Each row below holds a small network's activations on one record, seen along a few directions.
Each row is followed by the record's values for the fields LUZE, LIKAL, VUT, VUGU, FINI.
Other fields move the rows too, some of them a lot.
(in the rows, 500 means zero)
Random noise pushes rows far along 16 fixed directions. That doesn't count. These rows show it; they differ only by the noise:
[632 465 453 552 525 658 470 367 595 466 567 451 530 506 256 707 595 517
 586 459 549 511 462 702 556 530 361 394 327 283 554 652 437 365 557 413
 459 748]
[674 445 504 466 414 439 632 424 307 531 350 468 447 516 634 419 670 389
 554 519 474 490 755 389 453 365 612 571 514 451 563 358 415 608 416 540
 525 390]
[332 651 558 249 583 354 472 513 469 595 501 437 484 401 453 350 429 423
 564 496 425 458 466 459 422 616 478 654 635 653 451 129 558 546 543 487
 496 529]
[507 315 600 320 343 509 683 299 386 513 254 441 545 510 561 582 539 432
 356 550 523 435 617 405 348 463 634 585 455 576 685 248 522 393 414 445
 472 598]
[400 468 399 303 391 512 558 475 292 513 423 426 479 536 450 407 406 533
 474 572 483 512 522 365 418 485 624 569 604 491 412 534 392 642 414 490
 462 308]
[497 488 492 450 593 576 577 544 527 597 404 489 663 459 540 392 389 640
 554 689 601 574 285 632 339 595 427 435 580 440 472 713 422 441 339 453
 452 533]
[374 502 506 701 375 535 566 486 265 512 452 435 405 685 422 595 559 403
 480 446 674 360 482 514 549 474 556 541 457 593 590 554 390 727 526 530
 474 389]
[306 325 478 328 628 358 418 427 483 179 401 403 667 436 542 390 641 301
 583 525 388 456 597 514 321 666 461 505 719 714 595 512 692 550 607 462
 662 707]
[448 566 379 506 506 469 378 453 489 448 692 471 470 448 271 517 516 503
 663 383 403 507 617 560 464 558 461 442 479 421 376 568 457 567 601 534
 464 467]
[491 418 517 681 475 557 555 491 479 391 473 580 597 346 704 496 562 497
 589 732 371 658 623 431 375 565 565 392 458 532 423 775 528 382 384 736
 546 530]
[511 472 553 377 431 446 624 453 508 471 437 556 482 458 521 534 388 515
 402 449 488 452 450 439 540 457 681 567 582 407 545 322 560 450 473 380
 426 558]
[420 447 577 653 562 465 495 587 609 331 573 679 555 424 599 548 440 509
 532 477 433 539 409 450 630 532 634 431 599 447 557 661 612 459 556 490
 564 636]
[660 399 548 715 455 573 340 388 487 324 363 428 484 578 666 621 589 378
 489 770 530 518 564 533 484 371 338 504 285 712 313 708 628 284 395 727
 499 487]
[490 413 583 441 444 542 569 497 495 580 460 510 540 580 532 552 462 447
 403 419 565 490 460 323 542 485 626 471 594 514 695 496 403 544 517 367
 589 539]
[286 548 619 346 409 392 515 359 331 730 423 497 590 531 529 442 332 613
 578 555 506 480 588 454 269 564 684 636 409 785 448 112 437 424 300 332
 432 357]
[416 671 381 470 534 540 487 689 567 557 664 559 483 493 519 455 373 548
 467 530 429 535 362 401 671 538 495 517 541 478 316 578 393 507 502 455
 514 319]
[547 359 463 569 520 629 627 586 595 518 466 484 667 490 495 496 525 539
 453 395 618 448 484 519 603 476 417 388 493 463 558 782 491 427 522 328
 503 606]
[620 478 462 437 610 399 359 527 616 388 536 543 483 535 546 485 552 422
 514 506 421 488 488 522 482 439 391 494 578 435 532 480 514 496 580 565
 571 454]

[443 288 488 488 420 497 482 515 561 374 518 462 516 372 421 515 598 381
 350 315 370 396 806 348 455 424 386 459 432 647 490 534 704 417 721 743
 476 539] : {LUZE: tevor, LIKAL: posab, VUT: vum, VUGU: kod, FINI: mamad}
[586 665 470 809 530 460 427 442 437 333 606 512 362 588 527 626 702 328
 664 506 452 489 548 672 627 529 533 492 394 471 451 476 460 578 514 521
 547 496] : {LUZE: fel, LIKAL: sez, VUT: vum, VUGU: kod, FINI: tir}
[550 357 396 451 380 673 537 504 516 398 426 339 558 503 407 495 415 538
 339 402 571 445 541 398 727 373 444 481 431 570 244 770 641 365 504 324
 403 529] : {LUZE: zure, LIKAL: fimu, VUT: zode, VUGU: kod, FINI: zul}
[523 690 578 456 490 569 462 452 698 729 688 543 466 497 519 639 351 472
 391 576 436 559 351 419 582 576 530 543 400 563 464 210 384 276 435 393
 511 518] : {LUZE: biz, LIKAL: zepos, VUT: modu, VUGU: kofug, FINI: mamad}
[441 597 521 640 475 629 655 541 441 567 539 536 456 391 457 555 475 575
 575 561 531 541 462 517 685 519 561 535 390 391 422 567 495 460 453 508
 415 606] : {LUZE: biz, LIKAL: zepos, VUT: vum, VUGU: biged, FINI: mamad}
[474 367 547 584 431 451 480 458 470 324 482 548 440 381 461 497 439 478
 459 502 420 474 566 476 436 426 575 494 533 496 412 579 703 483 535 751
 378 532] : {LUZE: tevor, LIKAL: posab, VUT: vum, VUGU: kofug, FINI: mamad}
[290 553 522 673 375 450 442 518 748 394 722 493 530 513 487 747 450 359
 236 178 514 359 532 422 502 674 529 352 480 810 525 484 621 392 731 432
 549 548] : {LUZE: tevor, LIKAL: fimu, VUT: bov, VUGU: biged, FINI: zul}
[230 492 653 643 447 400 656 503 547 395 508 681 565 355 619 648 463 509
 437 433 439 506 469 481 363 723 760 395 547 552 737 417 619 464 557 582
 526 698] : {LUZE: fel, LIKAL: posab, VUT: zode, VUGU: biged, FINI: zul}
[281 240 479 492 437 632 555 548 610 343 425 496 654 613 577 657 508 432
 190 532 586 357 397 412 627 520 419 514 437 756 658 661 588 337 579 384
 586 608] : {LUZE: zure, LIKAL: zepos, VUT: modu, VUGU: kod, FINI: mamad}
[342 525 570 283 678 489 352 581 339 695 413 537 339 584 192 417 395 715
 654 655 588 481 224 654 525 401 246 734 455 328 603 315 434 670 573 721
 394 444] : {LUZE: zure, LIKAL: fimu, VUT: vum, VUGU: kod, FINI: mamad}
[445 536 513 608 488 471 473 579 558 483 565 527 517 537 626 535 503 412
 454 503 529 482 481 395 576 531 506 495 560 633 519 556 511 526 542 504
 605 465] : {LUZE: fel, LIKAL: zepos, VUT: modu, VUGU: biged, FINI: loder}
[810 553 545 630 411 531 661 412 561 427 481 472 498 354 741 459 498 348
 457 567 461 635 545 402 483 505 705 370 669 410 360 617 566 441 339 502
 486 616] : {LUZE: zure, LIKAL: sez, VUT: vum, VUGU: kofug, FINI: loder}
[637 444 557 460 366 550 398 515 509 527 470 513 308 716 588 636 427 367
 225 528 521 505 422 174 672 295 556 553 535 525 609 471 397 567 561 621
 610 323] : {LUZE: fel, LIKAL: sez, VUT: modu, VUGU: kod, FINI: zul}
[708 620 786 607 434 503 661 387 445 814 306 202 466 368 577 364 577 230
 528 437 768 437 612 474 394 524 428 509 580 778 451 296 611 514 440 565
 416 750] : {LUZE: tevor, LIKAL: posab, VUT: zode, VUGU: kod, FINI: mamad}
[341 558 597 430 627 587 423 448 369 514 405 545 519 481 373 527 468 711
 755 734 489 615 318 678 638 572 508 648 283 422 488 401 532 371 388 390
 498 734] : {LUZE: biz, LIKAL: posab, VUT: bov, VUGU: biged, FINI: zul}
[489 541 552 338 619 458 455 447 388 569 449 241 494 446 318 338 662 307
 700 377 602 500 550 552 323 655 376 448 750 511 659 480 472 801 652 529
 596 732] : {LUZE: biz, LIKAL: posab, VUT: zode, VUGU: biged, FINI: mamad}
[329 770 320 529 523 693 607 540 457 546 596 325 570 388 572 484 755 302
 567 766 337 607 551 494 497 844 348 506 327 740 311 517 321 434 431 542
 641 557] : {LUZE: tevor, LIKAL: sez, VUT: modu, VUGU: kod, FINI: zul}
[637 560 506 368 663 512 393 532 641 617 557 525 594 364 470 344 303 712
 664 569 443 643 419 569 573 477 442 496 507 363 243 544 552 314 357 324
 416 556] : {LUZE: fel, LIKAL: posab, VUT: bov, VUGU: kod, FINI: tir}
[386 637 475 655 480 491 599 434 446 397 661 413 513 360 387 471 563 341
 670 292 513 447 613 539 705 671 656 482 609 563 362 513 620 610 553 248
 477 763] : {LUZE: zure, LIKAL: zepos, VUT: vum, VUGU: kofug, FINI: kolep}
[653 523 390 353 593 674 640 662 466 608 399 435 508 395 604 322 607 519
 518 722 409 596 523 393 749 404 345 621 428 391 341 565 456 414 402 519
 514 481] : {LUZE: fel, LIKAL: posab, VUT: bov, VUGU: kod, FINI: mamad}
[516 505 584 519 525 391 326 525 563 556 549 551 467 526 596 469 416 477
 487 562 449 518 491 439 318 461 427 487 546 643 466 432 526 489 504 745
 530 312] : {LUZE: zure, LIKAL: sez, VUT: vum, VUGU: kod, FINI: mamad}
[544 476 579 331 553 518 365 555 598 459 472 516 445 445 416 486 387 549
 430 479 399 533 433 391 623 395 425 549 484 498 406 455 665 354 586 560
 496 565] : {LUZE: tevor, LIKAL: fimu, VUT: vum, VUGU: kod, FINI: zul}
[714 463 424 412 436 649 514 485 603 627 584 435 621 432 526 457 442 581
 512 444 482 718 625 308 412 506 556 253 577 370 406 854 353 440 412 421
 578 473] : {LUZE: zure, LIKAL: sez, VUT: zode, VUGU: biged, FINI: loder}
[384 408 429 513 422 589 389 362 370 372 514 571 463 606 349 671 383 683
 506 650 474 525 431 586 506 435 579 555 298 435 407 604 484 426 404 495
 385 419] : {LUZE: biz, LIKAL: fimu, VUT: bov, VUGU: kod, FINI: kolep}
[402 447 470 655 635 294 571 525 477 360 464 549 590 393 527 333 625 494
 636 449 491 318 596 803 355 535 380 549 517 579 528 410 710 559 544 567
 399 536] : {LUZE: fel, LIKAL: sez, VUT: modu, VUGU: kofug, FINI: loder}
[347 397 409 569 570 498 356 571 404 191 429 528 525 578 437 488 446 623
 564 646 484 461 356 689 532 464 404 547 445 512 344 773 663 494 479 583
 464 428] : {LUZE: zure, LIKAL: zepos, VUT: vum, VUGU: biged, FINI: zul}
[586 689 539 737 450 512 471 440 424 393 513 354 365 453 436 527 473 395
 655 461 671 528 439 584 669 543 563 464 606 457 275 728 604 627 487 483
 426 691] : {LUZE: fel, LIKAL: zepos, VUT: bov, VUGU: biged, FINI: zul}
[417 463 559 804 468 431 462 395 398 301 547 656 522 448 523 615 504 587
 742 523 470 580 584 626 462 537 753 404 448 417 478 707 578 528 424 525
 456 586] : {LUZE: fel, LIKAL: posab, VUT: vum, VUGU: biged, FINI: mamad}
[349 330 586 490 498 529 547 533 549 473 433 618 589 420 504 508 379 656
 437 528 475 430 470 505 597 429 489 604 345 581 502 454 685 266 493 478
 402 604] : {LUZE: fel, LIKAL: zepos, VUT: modu, VUGU: kod, FINI: mamad}
[317 561 418 333 712 263 440 741 597 469 555 702 484 492 525 338 385 652
 483 497 390 379 332 622 486 481 378 648 616 435 541 240 532 575 601 567
 453 266] : {LUZE: fel, LIKAL: sez, VUT: vum, VUGU: kod, FINI: tir}
[510 609 434 692 349 512 536 358 629 495 582 404 651 530 743 666 539 363
 405 581 575 536 592 515 217 734 541 300 466 781 407 637 403 355 376 453
 572 435] : {LUZE: biz, LIKAL: zepos, VUT: bov, VUGU: biged, FINI: loder}
[474 408 506 476 689 548 415 620 655 439 547 657 546 491 603 501 568 485
 496 704 407 603 326 483 537 546 350 488 562 401 713 611 466 459 569 681
 680 598] : {LUZE: zure, LIKAL: zepos, VUT: modu, VUGU: kod, FINI: kolep}
[664 497 540 459 400 564 484 461 479 601 505 455 425 680 597 599 587 338
 404 398 510 506 628 231 728 381 617 520 443 564 576 380 357 525 505 306
 651 413] : {LUZE: fel, LIKAL: posab, VUT: vum, VUGU: kod, FINI: mamad}
[586 432 579 351 591 379 576 544 555 639 435 616 563 422 706 353 539 527
 560 497 456 560 613 379 421 451 561 536 648 403 720 310 438 525 481 491
 608 505] : {LUZE: biz, LIKAL: zepos, VUT: bov, VUGU: biged, FINI: mamad}
[778 293 540 495 441 456 503 522 807 288 481 632 407 519 637 691 516 375
 105 395 416 412 486 361 604 276 453 442 541 353 676 455 663 336 673 667
 510 519] : {LUZE: zure, LIKAL: fimu, VUT: vum, VUGU: kofug, FINI: zul}
[375 733 475 364 524 512 576 549 606 612 593 453 498 353 501 475 372 507
 462 557 486 523 338 527 527 703 472 558 551 549 344 333 519 394 470 437
 451 597] : {LUZE: zure, LIKAL: zepos, VUT: bov, VUGU: biged, FINI: mamad}
[342 455 456 705 479 585 518 599 502 295 515 491 501 579 678 583 624 303
 371 631 496 462 441 404 680 566 475 525 523 706 532 703 531 544 564 584
 637 509] : {LUZE: zure, LIKAL: sez, VUT: modu, VUGU: kod, FINI: mamad}
[463 418 579 370 631 351 495 639 579 532 503 701 602 496 577 351 426 625
 566 295 445 490 516 390 617 412 631 543 627 435 680 367 549 538 565 255
 597 504] : {LUZE: fel, LIKAL: sez, VUT: bov, VUGU: biged, FINI: loder}

Which values does each new row have?
[616 471 460 358 432 517 626 495 370 481 317 321 510 472 612 376 655 347
 425 486 489 476 667 346 468 462 491 522 567 594 467 469 496 568 479 500
 560 454] : {LUZE: biz, LIKAL: fimu, VUT: zode, VUGU: biged, FINI: zul}
[487 417 455 578 409 538 476 401 631 502 518 513 612 649 525 736 472 571
 371 459 614 401 539 615 469 496 460 444 275 627 515 488 476 283 448 280
 451 433] : {LUZE: fel, LIKAL: posab, VUT: vum, VUGU: biged, FINI: mamad}
[371 437 328 433 509 558 562 508 438 307 383 515 637 547 691 505 501 602
 479 808 447 558 448 578 507 571 526 551 419 588 328 651 505 350 297 344
 530 404] : {LUZE: zure, LIKAL: fimu, VUT: vum, VUGU: biged, FINI: mamad}
[391 267 449 548 506 582 535 606 586 451 498 517 617 602 447 555 551 479
 319 365 593 352 453 499 556 471 401 436 506 557 717 701 487 518 658 441
 553 527] : {LUZE: tevor, LIKAL: posab, VUT: modu, VUGU: kod, FINI: mamad}
[478 348 552 277 512 587 689 434 420 634 423 485 581 369 351 431 650 531
 600 381 405 563 660 386 451 554 582 462 541 294 825 386 392 572 572 430
 600 762] : {LUZE: tevor, LIKAL: sez, VUT: zode, VUGU: kod, FINI: zul}
[573 527 454 493 497 495 397 371 403 385 475 478 418 603 449 655 696 456
 593 558 441 538 588 600 444 493 479 494 341 417 592 431 389 524 520 555
 577 498] : {LUZE: biz, LIKAL: fimu, VUT: zode, VUGU: biged, FINI: zul}
[612 680 535 252 676 434 454 636 411 633 444 504 416 558 725 202 404 445
 602 770 454 653 265 317 693 451 594 705 818 438 421 339 354 697 329 380
 645 376] : {LUZE: zure, LIKAL: sez, VUT: modu, VUGU: kofug, FINI: mamad}
[509 496 601 395 651 418 357 525 558 630 439 532 568 579 592 383 422 558
 543 636 527 484 391 547 480 439 356 624 477 673 509 288 535 409 422 442
 541 452] : {LUZE: zure, LIKAL: sez, VUT: modu, VUGU: kofug, FINI: loder}
[625 588 477 528 576 363 293 475 663 356 620 573 479 523 534 525 387 539
 551 452 417 514 485 596 514 444 507 468 494 469 315 463 612 378 487 414
 486 426] : {LUZE: biz, LIKAL: zepos, VUT: vum, VUGU: biged, FINI: zul}
[513 414 515 671 505 491 538 409 553 297 447 476 535 448 407 552 476 499
 477 494 604 370 398 802 433 502 416 463 478 486 452 608 743 411 493 542
 324 684] : {LUZE: zure, LIKAL: zepos, VUT: vum, VUGU: kofug, FINI: loder}
[521 530 365 403 393 586 470 500 384 325 493 417 398 538 593 493 519 359
 417 656 357 609 586 224 652 477 609 542 561 540 296 627 461 561 451 551
 617 361] : {LUZE: fel, LIKAL: zepos, VUT: vum, VUGU: kod, FINI: zul}
[510 665 566 346 477 453 526 555 614 635 551 582 451 552 634 520 267 515
 323 523 505 597 226 331 426 583 710 464 740 410 612 379 339 549 447 442
 572 413] : {LUZE: biz, LIKAL: zepos, VUT: bov, VUGU: biged, FINI: zul}
[356 550 427 533 448 338 544 392 522 292 622 564 556 550 450 635 521 467
 501 237 434 393 582 632 421 652 750 430 542 502 601 333 518 556 570 201
 507 535] : {LUZE: fel, LIKAL: sez, VUT: vum, VUGU: biged, FINI: zul}
[730 476 706 645 573 397 411 382 582 736 576 589 598 442 578 395 452 569
 764 378 527 552 704 528 481 389 587 465 452 533 493 342 516 376 367 298
 475 584] : {LUZE: fel, LIKAL: zepos, VUT: modu, VUGU: kofug, FINI: mamad}
[495 673 667 724 462 557 429 336 573 559 648 491 467 495 442 707 448 412
 582 516 543 633 355 564 435 722 638 357 515 503 554 530 423 486 484 482
 536 737] : {LUZE: zure, LIKAL: fimu, VUT: modu, VUGU: kod, FINI: zul}
[537 647 452 384 744 554 579 665 580 626 603 588 572 362 477 374 666 565
 732 522 350 650 435 533 706 630 411 494 517 224 606 432 337 520 556 382
 672 664] : {LUZE: zure, LIKAL: fimu, VUT: zode, VUGU: kod, FINI: zul}
[580 404 330 333 502 525 570 494 657 439 389 349 680 481 733 472 735 362
 318 607 466 401 721 502 389 519 225 502 373 767 440 431 547 239 480 451
 561 443] : {LUZE: biz, LIKAL: posab, VUT: zode, VUGU: biged, FINI: mamad}
[641 365 344 584 443 596 613 712 509 424 455 535 444 552 577 472 510 578
 368 434 619 447 499 384 819 259 451 488 553 291 460 874 477 609 552 518
 477 353] : {LUZE: zure, LIKAL: sez, VUT: bov, VUGU: biged, FINI: mamad}
[506 403 544 385 493 413 585 481 595 531 517 551 561 446 440 502 543 496
 442 214 475 406 618 459 501 473 578 473 555 452 699 292 527 475 625 326
 506 606] : {LUZE: tevor, LIKAL: fimu, VUT: zode, VUGU: kod, FINI: mamad}
